Each row below holds a small network's activations on one input, seen along a few directions.
Each table varies a few parts of the input and shows all the possible inputs, shuffled.
Descriptions start from the smaller parts, as in this example, which fits no table here: one of 8 places around a ring, together with either a single point or one of 9 places along a line or (one of 3 separate values, together with one of 4 places along a line).
Shared parts are said once, and a part with two or three values counts as separate values.

Other details of the inputs shift rows strongly along three fixed directions, in all tables alike. That doesn't count.

Table:
r1: [ -8  -4 -17 -11  20   0 -21  -4  -4   1  -3]
r2: [ -2  -4  -1  -5  15   0  -8  -3  -8 -15 -21]
r3: [  5  -9  -5  -6  14   9 -10 -10   3  -8 -19]
r4: [  5  -8  -6  -7  14   9 -10  -9   3  -8 -19]
r5: [-46   9   4  37 -29  -6  -3  12  42  14  20]
r6: [-33   8  19  47 -27 -17   9   7  44   9   4]
r7: [ -3   0  -4  -7  15   0  -6   0  -7 -13 -23]
r8: [  36    6   62   41 -123  -14  -23   53  -37   99    2]
r9: [ -7  -3 -20 -10  16  -3 -19  -8  -5   0  -4]
r10: [ -2  -4  -1  -4  16   4  -6  -6  -8 -12 -22]
r11: [ 33   6  12 -49  11   6  78  -7 -27 -15  56]
r12: [  5  -5  -8   0  19  -7  -7  -1  -3  -9 -20]
r13: [  6  -5  -6   3  20   2  -4  -8  -4  -6 -21]
r14: [ -4   0 -15  -5  21  14 -19  -5  -4   0  -4]
r15: [  5  -5  -8   2  18  -3  -5  -1  -5 -10 -21]
r16: [ -3   1  -5  -6  16   4  -5  -2  -7 -10 -24]
r17: [ -4   0 -24  -5  12   2 -17  -8  -7  -6  -6]
r18: [ 34  10  -3 -49  11  -1  60  -9 -25 -11  75]
r19: [  5  -5  -9   3  19   1  -4  -3  -5  -8 -21]
r20: [-43  15   0  42 -34  -1   2  -1  41  15  16]
r21: [  6  -7  -3   1  21  -9  -9  -7  -3  -8 -18]
r22: [-42  14  20  38 -31 -12   9  12  41   4   1]
r23: [ 67  -3  44 -12 -78   6 -38  35 -87  83 -25]
r24: [  5 -10  -6  -9  13  -1 -13  -4   3 -12 -16]
r25: [ -1   4 -16  -6  19   4 -23  -1  -3  -6  -2]
r26: [ -4   1  -4 -10  16  -4  -8   0  -6 -11 -22]
r27: [  6  -7  -5   4  20   2  -5  -9  -4  -7 -21]
r28: [-34   8  15  36 -34  -9   5  11  51   5   5]
r29: [  2   7  32  -1 -41  -4  86   6  28  -5  85]
r30: [ 41   0  10 -43  15  -8  73  -6 -23 -14  60]
r31: [ -7  -5 -23  -7  14   4 -17  -5  -7  -4  -5]
r32: [ 31   5  -8 -49   6  -1  62  -9 -27 -13  74]
r33: [  6  -7  -7   3  18  -3  -6  -2  -5 -11 -20]
r34: [ -7  -4 -22  -9  15  -1 -19  -5  -6  -3  -4]
r35: [-40  18   3  44 -32   0  -1   5  41  10  17]
r36: [ -1   6 -14  -8  21   2 -23  -3  -2  -3  -2]
r37: [-34   8  18  36 -33 -11   4   7  52   8   6]
r38: [ -1   3 -16  -4  19   8 -21  -1  -5  -8  -3]
r39: [ -7  -3 -21  -6  15   9 -16 -11  -6   1  -6]
r40: [  6  -8  -6   5  19   1  -5  -6  -5  -9 -20]
r41: [ -3   0  -2  -6  17   5  -5  -7  -6  -8 -24]
r42: [ -3  -2  -1  -8  16  -4  -9  -2  -6 -13 -21]
r43: [ -3   1  -1 -10  18  -6  -8  -4  -5  -9 -21]
r44: [-33   8  16  51 -28  -8  13   8  42   8   2]
r45: [-33   6  17  50 -29 -11  11   9  42   5   3]
r46: [  6  -4  -7   2  20   2  -4  -7  -4  -5 -22]
r47: [  5  -9  -8  -8  12   4 -11  -3   2 -13 -18]
r48: [ -7  -6 -19  -6  18  10 -17  -3  -6  -1  -4]
r49: [ 75 -12  39 -13 -83   4 -45  38 -79  79 -19]
r50: [-40  17   3  43 -33  -4  -2   8  41   8  18]
r51: [ -1   4 -19  -4  16  10 -18 -11  -5  -3  -6]
r52: [  5  -7  -9  -7  13   7 -10  -4   2 -10 -19]
r53: [ -1   4 -16  -3  19  11 -20  -3  -5  -5  -4]
r54: [  6  -8  -4   5  20   2  -5 -10  -4  -7 -20]
r55: [-32   5  18  51 -29 -11  10   8  42   4   4]
r56: [ 41  -6  10 -47   8  10  70 -13 -18 -16  61]
r57: [ -4   0 -24  -4  12   6 -16 -10  -8  -4  -7]
r58: [ -4  -1 -16  -4  20  12 -20  -2  -5  -3  -3]
r59: [  5  -8  -9  -8  12   4 -11  -2   2 -12 -18]
r60: [ -4   0 -15  -8  20   4 -23   0  -4  -4  -2]
r61: [ -2  -3   0  -5  17   5  -6  -9  -7  -9 -23]
r62: [-34   6  16  37 -34  -9   4  10  51   5   6]
r63: [  5  -6  -7  -8  14   9  -9  -8   4  -7 -20]
r64: [ -2   4 -19  -6  15   0 -21  -5  -5  -7  -4]
r65: [  3  10  33   7 -34 -15  90   7  22  -2  84]
r66: [ -7  -5 -18  -7  19  12 -17  -7  -5   2  -5]
r67: [ -7  -6 -19  -7  17   6 -19  -1  -6  -3  -4]
r68: [ -4   1 -14  -9  22   2 -23  -2  -2  -1  -2]
r69: [  5 -11  -5  -8  13  -1 -14  -6   3 -13 -16]
r70: [ 76 -11  40  -1 -76   1 -38  36 -86  82 -21]
r71: [-41  12  21  42 -32  -5  12   8  39   5   0]
r72: [ -3  -2   1  -9  17  -6  -9  -6  -5 -10 -20]
r73: [ -1   5 -15  -4  20  13 -20  -6  -4  -2  -4]
r74: [  5  -3  -6  -2  21  -9  -7  -4  -2  -6 -20]
r75: [ 40  -4   7 -48   7   8  71  -7 -19 -18  60]
r76: [ -3   2  -2 -11  18  -6  -8  -3  -4  -8 -22]
r77: [ -3   0   0  -9  18  -6  -9  -5  -5 -10 -21]
r78: [-42  13   7  42 -28   0  -4  13  42  11  21]
r79: [ 75 -13  40 -11 -82   8 -44  35 -79  80 -19]
r80: [  6  -8  -5   1  19  -7  -8  -4  -4 -10 -19]
r81: [-46  10   0  41 -33  -1   1   6  40  14  17]
r82: [  5  -5  -6 -12  15  -2 -13  -5   5  -8 -18]
r83: [ -4   2 -21  -9  14  -4 -19 -10  -5  -2  -5]
r84: [ -3  -1  -3  -7  15   0  -7  -1  -7 -13 -22]
r85: [ 41  -4  10 -52   9  -2  67  -8 -17 -17  63]
r86: [  5 -10  -7  -6  13   7 -10  -7   2 -11 -18]
r87: [ -3  -3  -2  -6  15   0  -7  -2  -8 -14 -22]
r88: [  2   9  35  -4 -39 -10  84   3  30  -1  86]
r89: [ 33   1  14 -49  10  -3  72  -5 -28 -21  58]
r90: [-42  14  19  41 -31  -5  12  10  40   5   0]
Each input here is: one of 5 places along a line, together with either one of 6 places around a ring or (one of 3 separate values, together with one of 4 places along a line).
The inputs of r42 and r77 match in every part but the place on the line of 5. If r8 is changed in the same way as r42 into r77, which row does it become?
Answer: r30
The inputs of r54 and r65 match in every part but the place on the line of 5. If r20 is changed in the same way as r54 into r65, which row does it become?
Answer: r32
The inputs of r38 and r36 match in every part but the place on the line of 5. If r59 is changed in the same way as r38 into r36, which row does it become?
Answer: r82
Start at r55 and move only the place on the line of 4, one step at a time. The first step leads to r45. Which rows follow, in order?
Answer: r33, r15
Change only the choice among 3 separate values in r41. List by row number the other rows that result.
Answer: r4, r13

Table:
r91: [ -4  -6   8   1   8  -7  -2  -3  -6  -1 -23]
r92: [ -8   3  -4 -11   2   1 -17   0  -1  -1 -10]
r93: [-36  13  31  39 -47 -17  40   7  38   7  22]
r94: [ -1  -7  -7  -7   0   7 -17  -1   5  -2  -8]
r95: [ 10  -7   7   4  10   2  -7   3   6  -4 -19]
r96: [-38  15  17  39 -42 -17  25  16  39  13  41]
r97: [  2   1   9   1  12  -4  -6   7  -1  -4 -21]
r98: [  93    3   44  -37  -88   -5   -2   41 -104   90   40]
r99: [ 21   4 -14 -39  37  14  66 -23  -8 -31  61]
r100: [-10  -2  -5 -10   2   1 -16   5  -3  -3 -10]
r101: [ -8   6  -3 -12   2   2 -18  -2   0   0 -10]
r102: [ -3   6  -8  -2   8  -7 -18  -3  -3   3  -5]
r103: [-34   7  20  31 -49  -2  25  14  49  10  38]
r104: [  0  -3 -12   8   7  11 -12  -3  -5   3  -7]
r105: [  2  -9 -13   4   6  -2 -17   1   0   1  -3]
r106: [  0  -1 -11   7   7  12 -12  -5  -4   4  -7]
r107: [ -1  -2   9   0  12  -5  -4   2  -2   0 -22]
r108: [ 12  -4   8   7   6   3 -10   2   3 -12 -18]
r109: [ -9   2 -10   6   9   5 -10   3 -13   1  -8]
r110: [ -5   1 -10   0   8  -8 -17   2  -5   1  -5]
r111: [  9  -6  -5   5  -1  -2  -1  -5   1  -7 -25]
r112: [  4 -14   5   4   6  -1  -3  -7   1  -1 -21]
r113: [  5 -12   1   5   0  -2  -3  -9  -1  -6 -23]
r114: [  5  -2 -11   1   6  -1 -19  -6   4   4  -4]
r115: [  1   2  -2   2   1  -9   0  -1  -6  -7 -27]
r116: [ -7   7  -9   4   9   5 -11  -2 -10   3  -9]
r117: [-32  14  22  29 -49  -1  23   7  52  13  38]
r118: [ 23  -5 -16 -42  36   1  62 -17  -4 -34  64]
r119: [  4  -4 -12   2   6  -1 -18  -4   2   3  -3]
r120: [  4   4  10   3   8  -3  -9   5  -4 -13 -19]
r121: [ -9   1  -4 -10   2   1 -16   2  -2  -2 -10]
r122: [ 20  -3 -10 -54  30   9  61 -19   0 -37  59]
r123: [ -7  10  -8   3   9   6 -12  -4  -9   4  -9]
r124: [  7 -10   6   3  10   1  -5  -2   5   0 -21]
r125: [ -8   5  -9   5   9   5 -11   1 -11   2  -9]
r126: [ -1  -6 -13   9   7  11 -11  -1  -6   2  -7]
The inputs of r112 and r91 match in every part but one. If r118 is changed in the same way as r112 into r91, which row does it become?
Answer: r110
What do these inputs look like to the network?
Answer: one of 2 separate values, together with either one of 6 places along a line or (one of 3 separate values, together with one of 4 places along a line)
Start at r105 and move only the place on the line of 4, one step at a time. The first step leads to r118. Which rows follow, in order?
Answer: r119, r114
Change only the place on the line of 6 in r120. List by row number the other rows that result.
Answer: r91, r93, r97, r107, r115
Change only the choice among 2 separate values in r115. List by row number the other rows that result.
Answer: r111
